These are the activations of a small neural network, seen along a few directions. Each row is one input.
Each table varies a few parts of the input and shows all the possible inputs, shuffled.
A made-up example of a description, with smaller parts first: line(6) and (point or line(9) or (values(2) and ring(5))).
Shared parts are said once, and a part with two or three values counts as separate values.
In the rows, zero is written as 128.

Other details of the inputs vary at random and push rows far along two fixed directions, the same in every table; ignore that.

A family of inputs:
r1: [111  97 123 133 122 130 162 128 139 134 123  65]
r2: [138  97 120 131 124 133 120 115 112 118 129 102]
r3: [ 53 119  94  86 171 142 159  80 165  86 150 157]
r4: [192 161 155 119  85  91 109 171  80 113 124 163]
r5: [103  92  96 153 160 145 138 139 139 126  95  97]
r6: [200 136 144 145 103 107  77 127  87 109 145 140]
r7: [ 80 109 135 116 117 147 210 132 142 156 107 116]
r8: [157 151 153 144 101 112 157 141 111 126 112 132]
r9: [140 185 145 123 131 113 100 126 135 120 158 181]
r10: [155  78 127 141 129 133 140 154 126 144 102  89]
r11: [115 107 107  98 139 135 144  88 145 103 144 108]
r12: [151 109 135 181 134 131 109 183 120 161  79 101]
r13: [ 92 121 132  75 102 133 164 144 120 156 130 164]
r14: [132 115 143 124  98 111 174 192 111 153  93 102]
r15: [157 120 117 188 131 130 109 181 143 168  90  94]
r16: [155 167 135 114 106 114  98  90 121 117 180 145]
r17: [200 152 139 148 101 101  79 120  97  96 147 121]
r18: [137  83 119 152 118 139 122 134 115 154 108  75]
r19: [206 148 122 144 113 115  59 106 101 128 142 128]
r20: [ 81  89 103 129 164 138 169 141 168 120 107 111]
r21: [137 123 145 133 110 125 169 135 113 116 104 133]
r22: [ 65  92 111 129 165 160 149 122 137 119  99  97]
r23: [154 172 149 116  95 123 122 105 107 129 145 193]
r24: [138  78 129 149 114 135 130 145 114 159 109  86]
r25: [113  94 122  92 137 139 141 105 141 142 141 143]
r26: [149 107 134 142 118 129 151 159 145 167 117  80]
r27: [139 142 127 112 108 129  99  89 123 129 167 143]
r28: [153  84 108 147 133 139 126 131 123 135 103  66]
r29: [161 144 142 109 109 107 105 101 110  89 169 157]
r30: [198 162 153 146  95  92  93 132 103 112 156 127]
r31: [ 35 145 116  82 162 153 156  78 163 116 156 147]
r32: [126 103 102 172 149 140 115 149 132 150  90  94]
r33: [202 129 141 161 101 119  97 161 120 165 119 104]
r34: [172 171 135 163 131 121  52 125  96 119 123 143]
r35: [152 103 135 141 122 119 156 158 143 147 112  76]
r36: [118 158 144 122 136 121 108 116 117  85 140 157]
r37: [149 178 149  85  89 102 126 142 102 133 156 189]
r38: [ 99 132 133  46 116 121 148 110 104 105 157 212]
r39: [ 90 137 105 123 157 127 145 110 158 109 137 128]
r40: [130 123 116 168 142 129 138 170 157 159 104  94]
r41: [114  88 134 136 121 144 183 142 113 137  85 116]
r42: [ 70 101  95 135 155 156 152 125 164 153 111 105]
r43: [122 137 113 101 129 134 133  87 149 131 161 116]
r44: [ 90 150 133  84 153 124 132  97 146  81 162 196]
r45: [ 97 120 104 154 150 141 148 143 158 150 110  88]
r46: [137 104 136 150 107 129 148 153 130 161 123  73]
r47: [145 156 138 122 142 119  90 121 117  96 145 189]
r48: [134 133 141 154 136 131 100 144 103 112 109 126]
r49: [100 112 133 105 120 143 167 106 118 138 117 164]
r50: [ 72 163 136  87 139 142 114  83 136 113 167 191]
r51: [ 99 105 127 100 115 141 144 103 137 144 155 132]
r52: [118 130 130  63 136 121 141  79 145  89 178 179]
r53: [153 153 117 127 149 115  85 114 128  96 149 187]
r54: [125 123 138 162 139 122 147 177 144 139  95  93]
r55: [131  98 109 168 149 135 120 162 141 157  91 107]
r56: [ 95 161 114  90 158 115 133  91 165  93 173 189]
r57: [150 147 115 108 119 132  96  82 133 130 164 139]
r58: [ 77  78 124  86 116 141 184 158 117 165  99 133]
r59: [165 161 155 183 119 109 100 172 108 124 103  94]
r60: [114 151 139 123 137 132  91 109 110 116 139 169]
r61: [ 35 133 112  82 159 162 144  75 158 122 151 156]
r62: [173 193 143 163 127 105  74 133 110 101 131 126]
r63: [ 55 116 132 127 145 151 168 138 151 146 114  99]
r64: [ 66  99 123 125 148 155 162 146 162 160 108 121]
r65: [208 171 131 145 110  99  81 114 115 110 150 111]
r66: [172 152 137 185 131 119  87 159 107 108  94  88]
Description of these inputs: ring(6) and (values(2) or line(4) or ring(5)).
Changing only the ring(6) part turns r42 into r3. The same change can be made to r57. Which row results?
> r11
Changing only the ring(6) part turns r39 into r5. The same change can be made to r54. Which row results?
> r47
A walk changes only the ring(6) part. It starts at r4 and steps to r38. List the rest of the walk in order.
> r58, r13, r37, r14
Which other rows agree with r31 in the ring(6) part? List them by row number.
> r7, r9, r16, r26, r37, r40, r43, r45, r46, r63
Change only the ring(5) part in r20. List by row number the other rows that result.
> r3, r36, r44, r66

A family of inputs:
r67: [194 157 118 120 130 100  64  88 118  93 180 173]
r68: [158 211 144 124 125  93  97 133 106  79 157 190]
r69: [209 151 145  95  83  93 121  85  84  87 164 182]
r70: [ 26 122 111  89 163 156 156  59 163 116 159 137]
r71: [ 33 129 119  60 128 138 197 114 167 138 155 179]
r72: [ 62 112  90  56 153 152 165  68 187 137 174 134]
r73: [179 191 151 120 123  96  98 129 130 106 165 207]
r74: [ 43  81 100  81 165 157 150  66 157 103 158 154]
r75: [ 28 122 111  70 169 136 187 110 146  89 133 174]
r76: [200 107 127 228 132 112  92 191 110 129  69  35]
r77: [ 70  96 134 165 148 154 185 179 151 179  61  72]
r78: [ 71  81 132 164 154 166 176 183 139 169  53  83]
r79: [215 118 168 165  68 114  84 191  60 164  99  76]
r80: [164 186 154 124 122 120  76 122 108 123 149 223]
r81: [110  53  99 154 145 146 176 153 166 162 104  32]
r82: [ 88  81 107 166 161 147 170 154 165 129  80  25]
r83: [ 35 124 111  84 160 152 166  66 176 102 167 129]
r84: [ 11 147 121  77 155 149 182  99 144 122 136 168]
r85: [ 82  68 112 172 139 156 161 143 153 176  93  37]
r86: [ 12 131 119  76 160 161 173 103 133 112 129 179]
r87: [245 136 117 192 111 102  75 179 123 155 109  61]
r88: [ 79  85 132 159 138 154 189 180 156 195  68  81]
r89: [165 136 158  85  89 100 124 130 104 114 169 133]
r90: [110  58 131 133  91 151 220 136 121 181  82  49]
r91: [ 41 107  98  80 183 145 158  67 168  76 144 138]
r92: [ 41 126 125  73 169 140 193 105 176 104 147 171]
r93: [234 114 123 208 112 116  56 173  95 148  95  78]
r94: [ 96  32 136 110 109 148 182 175 111 163  84  52]
r95: [176 175 167  78  76  97  97 110  98 112 190 161]
r96: [194 159 152  99  74 117 109  78  72 110 161 188]
r97: [ 89  72 111 169 155 145 174 155 161 135  91  29]
r98: [204 153 138 225 123 127  49 169  91 131  75  67]
r99: [ 20 119 113  72 166 152 174 108 135  97 125 182]
r100: [179 174 130 132 125  99  72  90 128  85 190 163]
r101: [164 154 122 129 119 120  95 100 140 128 171 128]
r102: [168 173 167  82  77 101  88 102  85 126 183 169]
r103: [181 186 117 112 119 113  58  81 125 135 179 170]
r104: [169 191 142 110 101  87 102 141 116 110 166 209]
r105: [205 110 144 211 122 108 120 228 117 162  54  84]
r106: [164 186 150 127 137 111  73 125 104  91 138 217]
r107: [146 144 125 146 143 125  74 105 112  90 138 146]
r108: [164 169 133 137 123 122  50  83 105 103 174 179]
r109: [162 209 136 133 130 111  65  86 130  80 168 153]
r110: [153 187 144 114  99 111  80 133  93 127 151 226]
r111: [225 125 129 211 107 126  55 168  93 164 100  75]
r112: [ 24 131 108  87 168 158 153  57 166 109 148 133]
r113: [161 214 157 126 124 105  92 122 128 102 158 195]
r114: [ 75  67 114 175 154 169 152 149 138 154  74  43]
r115: [ 32  99 111  59 141 145 179 116 145 127 134 201]
r116: [196 134 154 212 105 117 126 223 129 181  66  69]
r117: [178 135 101 113 139 111  87 108 135 118 152 143]
r118: [ 81  64 104 168 165 162 150 151 144 131  59  43]
r119: [117  61 131 128  89 146 229 142 134 167  89  41]
r120: [171 186 135 132 116 107  70  85 130  99 189 161]
r121: [199 107 146 214 118 123 106 227 106 170  46  92]
r122: [ 24 126 119  65 130 143 187 107 154 152 147 187]
r123: [118  32 123 127 102 153 213 145 111 156  70  62]
r124: [186 151 158  76  91  89  92 114  85  94 178 173]
r125: [ 81  90 124  44 112 136 226  64 143 107 165 146]
r126: [152 161 142 133 146 107 110 142 124  98 124 177]
r127: [ 51  85  98  79 168 142 162  67 167  95 165 146]
r128: [176 156 147 217 107 114 123 227 104 155  58  53]
r129: [101  54  91 145 146 169 151 151 150 189  81  48]
r130: [175 180 127 125 116 114  60  77 118 126 186 169]
r131: [171 131 103 116 135 126  74 107 124 125 145 151]
r132: [215 138 140 194  94  88  99 224  93 151  77 117]
Describe the family of inputs behind these rows.
> ring(6) and (values(2) or line(4) or line(5))
Change only the ring(6) part in r88. List by row number the other rows that result.
> r73, r80, r105, r116, r121
Change only the line(4) part in r71. List by row number the other rows that result.
> r113, r116, r128
Change only the line(4) part in r121. List by row number the other rows that result.
> r99, r106, r115
Change only the values(2) part in r69. List by row number the other rows that result.
> r124
Change only the line(5) part in r111. List by row number the other rows that result.
> r98, r108, r114, r129
Which other rows agree with r89 in the ring(6) part? List them by row number.
> r68, r73, r81, r82, r87, r92, r97, r100, r104, r125
